Each row below holds a small network's activations on one input, seen along a few directions.
Each table varies a few parts of the input and shows all the possible inputs, shuffled.
A made-up example of a description, with smaller parts first: one of 8 places around a ring, together with either a single point or one of 9 places along a line or (one of 3 separate values, together with one of 6 places along a line).
Shared parts are said once, and a part with two or three values counts as separate values.

Other details of the inputs shift rows strongly along two fixed directions, in all tables alike. That doesn't count.

A family of inputs:
R1: [ -6  -2   7 -10  15 -10  -5 -12  32   8  10  18]
R2: [-11   0   1 -13   4 -12   4  -5  38  14   4   7]
R3: [ 11 -15 -11   4 -15  -7  -4  13 -25  -5  -8 -15]
R4: [ 14  94  42 -18  11  24 -39  19  11 -15   4 -10]
R5: [ 11  -4 -14  17  -4  10  -3  -6 -36   5 -12   0]
R6: [-12   5  14 -20  11   2   0 -21  35   8  16  12]
R7: [ -6   0  -5 -20  -5 -11   9 -13  36   8   5  11]
R8: [ -6 -12  -4  18 -14   7  14  12 -22  -2   3 -24]
R9: [ -3 -10  14  -6  18  -5   6  -5  27  -4  -2   7]
R10: [ -5 -16  -3  25 -11   7   7   4 -27  -3  13 -16]
R11: [ -6   1   9 -29   0  12  -3 -20  34  -1  10   9]
R12: [-10 -12  10  -6  14  -9   9  -2  31  -5  -6   5]
R13: [  2  -2 -14   5 -21   2   7  13 -29   3   8 -10]
R14: [-10 -38   4   1  14 -13  15 -21  32   3   7  17]
R15: [ 14  89  32 -36 -14  30 -27  20  20 -22  -4 -28]
R16: [ -5   1  -6  18 -12   2  11  13 -26  -1   5 -18]
R17: [ -2   2   4 -22  13   4   0 -19  25   0  12  25]
R18: [-10  -5  20  -9  19  10   8 -12  29  -6   8  13]
R19: [  3  -7  -9  22  -3 -12   7  18 -25  -3  -5 -14]
R20: [  5  92  32 -21  -4  17 -25  21  17 -10   3 -22]
R21: [  3 -16   0  18   5   3   5  10 -32 -10   0 -17]
R22: [  2  -8  -1  20   6   2   5  13 -33  -2   2  -7]
R23: [  7  -5  -3  11   5  -1  -4  13 -34   1   3  -7]
R24: [-13   9  19  -9  11   3  11 -14  31   3  10  14]
R25: [ 15  -7 -19  15 -10  -6  -4   6 -26   2   8  -4]
R26: [ -3 -10  -3 -16  15 -11   1  -5  26   4   2  20]
R27: [  6 -16 -20   6 -29  -3  -3  13 -19   0   0 -20]
R28: [ -4  -2  12  -3  17  -7   6 -11  30   5   5  16]
R29: [  5  -4  -2  23   0   2   4   9 -33  -3  10  -5]
R30: [  7  -5 -16  11 -19   4   1   2 -33   2  16  -6]
R31: [  0 -17  -2  16   1   1  11  10 -30  -9  -5 -21]
R32: [-13  -1   4  -5   4 -10  16  -5  36   9   3   7]
R33: [  2  -7 -15  11  -2   7  -1  -1 -37  -2 -25  -5]
R34: [-15 -41  -8 -19  23  -3  16 -22  22  10   7  33]
R35: [ -4  -2   2 -20  10 -12   4  -4  29   4  -6  15]
R36: [  0  -2   1 -10  13  -4  -3 -18  19   3 -20  23]
R37: [ 10  74  35  -8  -8  14 -16  28  23 -18  -7 -28]
R38: [  3  -9   1  26 -16  -1   2  15 -19  -3   6 -17]
R39: [-10 -29 -13  -7  12 -11  11 -26  24  10 -25  22]
R40: [-14   2  14 -21  23  -5   3  -4  26   5  -2  13]
R41: [-20 -41  -5  -3   9 -22   9 -24  37  22  17  27]
R42: [-10   1   4 -27  15  -1   8 -10  26   0  -1  16]
R43: [  5   1  -5  27 -16  -6   2  12 -23   1   9 -11]
R44: [ 10  -7 -21  23 -20  -1  -4  -5 -25   7 -12  -3]
R45: [-13 -39  -1  -1  25 -17  18 -13  28  14   3  24]
R46: [  2   1 -13  17 -15  10  -5  -7 -35   1  -9  -2]
R47: [  7  -6 -15  15   2   9  -7   0 -39  -2 -19  -2]
R48: [ 12 -10  -9   9 -28   1  -7  10 -22   1   7  -9]
R49: [  6  89  41 -17  11  19 -19  27  11 -23 -10 -19]
R50: [  8 -17  -8   3  -6   8  -7   9 -34  -7   0 -10]
R51: [ -3   2   0 -16  -3  -7   0 -18  34   9  13  16]
R52: [ 16 -13 -11  11 -17   0  -9   9 -27  -4   5  -8]
R53: [-20 -28 -15 -14   4   1  20 -36  26  14 -15  27]
R54: [  3 -16 -10   1 -11   5  -1  11 -32  -7  -4 -17]
R55: [ 13 -19 -14   7  -9  -3  -9  13 -28  -4  -1 -11]
R56: [ -7 -10   5 -10  21 -11  -5  -5  27   9   2  17]
R57: [  5  -8 -12  16  -2 -17  -3  15 -26   1  -4 -14]
R58: [ 10 -15  -9   5 -12  11  -7   4 -31  -5   9  -9]
R59: [ 11  77  13 -11 -12  16 -25   9  17 -12 -28 -13]
R60: [ 12 -11 -19  24 -10   0  -5  -5 -32   5 -13   4]
Each input here is: one of 2 separate values, together with one of 5 places around a ring, together with either a single point or one of 5 places along a line.
The inputs of R14 and R18 match in every part but the choice among 2 separate values. If R52 is changed in the same way as R14 into R18, which row does it become? -> R58
Start at R50 and move only the place on the line of 5, one step at a time. The first step leads to R34. Which rows follow, in order? -> R23, R22, R21
Change only the choice among 2 separate values in R53. List by row number the other rows that result. -> R59
Change only the place on the ring of 5 in R39. List by row number the other rows that result. -> R36, R44, R59, R60
Start at R22 and move only the place on the ring of 5, one step at a time. The first step leads to R29. Which rows follow, in order? -> R24, R16, R49

A family of inputs:
R61: [ 11  14  -5  14 -21  17  -8  19 -48 -11   4 -28]
R62: [-15 -28  10  -2  27  -9  13 -15  24   6   7  20]
R63: [ -9 -22 -15 -19  -1  -6   8 -27  27  13  -7  23]
R64: [  2  29  16 -14  12  16 -10  -6   6 -12 -12   3]
R65: [ -1  -5  -1 -18   7  -3  -5 -21  30   8   9  24]
R66: [ -5 -22 -17  -1 -21  -3  10  -7  -3   8  -2  -5]
R67: [ 10  21  -4  -3  -8  -1 -13   2   0   3  -6  -1]
R68: [-15 -11   8 -18  15   0  12 -14  29  -3 -12   9]
R69: [ 11 -19 -23  20 -14  10  -4   6 -58  -1   1  -9]
R70: [ -7  -4  -4 -16   9  -4   4 -20  31   5 -18  21]
R71: [ -2 -22  -5  11  15  -2   4 -10 -15   2  -3   9]
R72: [ -9 -22  -6  13  -6 -15  17   5   5   7   3  -2]
R73: [  5 -20 -19  -2 -13   4   0 -12 -11   7   4   9]
R74: [ -2  18  15   0  -2   8   0  13  -2  -6  20 -12]
R75: [  2 -20 -18  24 -29 -12   9  19 -30   7  12 -21]
R76: [ 16  12 -10  21 -23  -8 -12  26 -32   2   3 -21]
R77: [  6  17   3  -3   7   7  -7   4 -12 -10 -20  -4]
R78: [-18 -11  18  -8  18  -1  17 -10  30   0  12   8]
R79: [-10 -25  -3 -12  20  -1   4 -26  19   9   9  28]
R80: [ 32  81  21   8 -21  14 -38  41 -26 -15   9 -33]
R81: [  5  86  37 -37  23  10 -29  -1  62 -13 -22  11]
R82: [ -1  16  10  -1   0  14  -1   3 -10 -12  -6 -13]
R83: [-20 -29   9  -5  20 -13  23  -7  30   3   4  10]
R84: [-17 -25  -7 -12   2  -7  16 -20  32   7 -11  15]
R85: [ 10 -24 -19  29   2  -8   0  12 -51  -1 -12 -10]
R86: [  8 -21 -19  34 -11 -17   2  20 -35   7  -5 -11]
R87: [ 15  91  40 -20 -12  19 -26  26  26 -18  15 -24]
R88: [ -3 -27  -2  14  16 -16   8   6  -7   3  -3   2]
R89: [-10  -7  13 -12  20  -3   2 -11  28   5  18  19]
R90: [  8 -22 -22  16 -31   6   3   7 -40   2   9 -17]
Describe the family of inputs behind these rows. -> one of 5 places around a ring, together with one of 6 places around a ring
Start at R83 and move only the place on the ring of 5, one step at a time. The first step leads to R88. Which rows follow, in order? -> R85, R77, R68
Change only the place on the ring of 6 in R69. List by row number the other rows that result. -> R63, R64, R70, R73, R77

A family of inputs:
R91: [  5 -11  -9  17  -8   2   2  10 -31  -3  -4 -13]
R92: [-20 -16   6 -18  14 -13  17 -16  48   9   7  17]
R93: [  4 -11 -10  13  -5   4   2   7 -31  -4  -2  -8]
R94: [  4  29  23 -17  12   7 -10   8  16 -10  -2  -3]
R95: [-18 -24   4 -15  16 -12  15 -15  40   7  -2  16]
R96: [  1  30  19 -13   7   5  -6  11  14  -8  -6  -5]
R97: [  0 -23 -14   6  -3   4   4  -8 -22   2   5   1]
R98: [  2  24  16 -11   6   9  -8   0  17 -10  -8  -2]
R99: [  2  17  14 -18  13  11  -8  -2  17  -9   0   4]
R100: [ -1  40  20 -16   4   5  -5   9  23  -7   4  -7]
R101: [  1 -10 -13  11 -11   6   4  -2 -29   2  -2  -5]
R102: [ 11  14  -6  29  -8  -2  -8  19 -39  -2  -8 -18]
R103: [  7 -10  -6  15  -9  -4   1  15 -31  -1  12 -17]
R104: [ -8 -63 -38 -12  -1 -16  10 -37  11  22 -13  32]
R105: [ 10  55  26 -15  17  11 -25   5  15 -12  -4   1]
R106: [  5  -5  -7  18 -16   2   2  15 -27   3  16 -12]
R107: [ -1 -10 -13  14 -13   5   4  -1 -28   3  -4  -8]
R108: [  4 -10 -12  15 -13   5   2  -2 -29   1  -3  -8]
R109: [  1  32  18 -11   2   1  -5   7  27  -6   2  -5]
R110: [-15 -20   7 -17  15 -12  12 -14  41   6  -3  18]
R111: [-22 -78 -19   4   1 -21  30 -27  24  21  19  26]
R112: [ -3   6  -5 -33   7   2  -5 -30  43   4 -17  31]
R113: [  3 -21  -9  13 -11  -4   1   8 -22   5  21  -5]
R114: [ 14  17  -8  27  -7   4  -9  19 -47  -4  -6 -15]
R115: [  9  52  22  -7   8   4 -19   6  20  -9 -11  -1]
R116: [  3  -5  -6  19 -17  -4   2  15 -21   4  13 -14]
Describe the family of inputs behind these rows. -> either one of 2 separate values or (one of 4 places along a line, together with either a single point or one of 5 places along a line)
Change only the place on the line of 4 in R105. List by row number the other rows that result. -> R102, R114, R115
